Each row below is a small network's average activation on inputs in which a field has the value named, seen along a few directions.
Values that are neighbours, or in one group, have similar rows; names and order tell nothing.
(in the rows, 500 means zero)
Random noise pushes rows far along 2 fixed directions. That doesn't count. These rows show it; they differ only by the noise:
[465 401 456 660 596 707 736 797 744 253 579 279 196  28 248]
[586 361 426 602 504 450 575 691 510 506 545 454 405 561 490]
[561 574 416 485 530 600 502 435 680 364 505 510 477 126 570]
[578 484 418 531 514 524 524 536 597 436 520 496 458 335 549]


Field D:
d1: [396 465 430 434 561 596 522 535 598 446 505 471 470 479 368]
d8: [450 439 381 433 537 527 462 453 595 409 495 422 592 371 561]
d7: [467 410 584 487 450 488 481 567 415 657 478 438 503 830 363]
d2: [541 623 614 431 395 404 384 401 366 590 495 663 590 706 577]
d4: [642 489 406 474 480 460 384 393 495 521 500 599 587 452 702]
d3: [486 590 563 569 439 373 523 404 306 537 503 550 491 712 631]
d5: [303 670 581 468 512 503 526 233 393 421 473 479 636 244 472]
d9: [561 563 637 459 515 568 406 449 514 568 452 544 503 594 517]
d10: [392 640 596 401 481 518 472 313 459 512 465 505 625 402 419]
d6: [530 607 479 398 527 514 401 421 586 560 427 663 564 496 641]
The values of D form a 2 by 5 grid.
- List every value one step from d2, in the order listed. => d3, d9, d10
- List every value one step from d4, in the order listed. => d8, d6
A value of D combines one of 2 hidden first parts with one of 5 second parts; all combinations occur once.
- d8 and d10 share the first part; d8 and d4 share the second. Which value has the first part of d4 and the second part of d10? => d2
- d7 and d1 share the first part; d7 and d9 share the second. Which value has the first part of d9 and the second part of d1? => d6
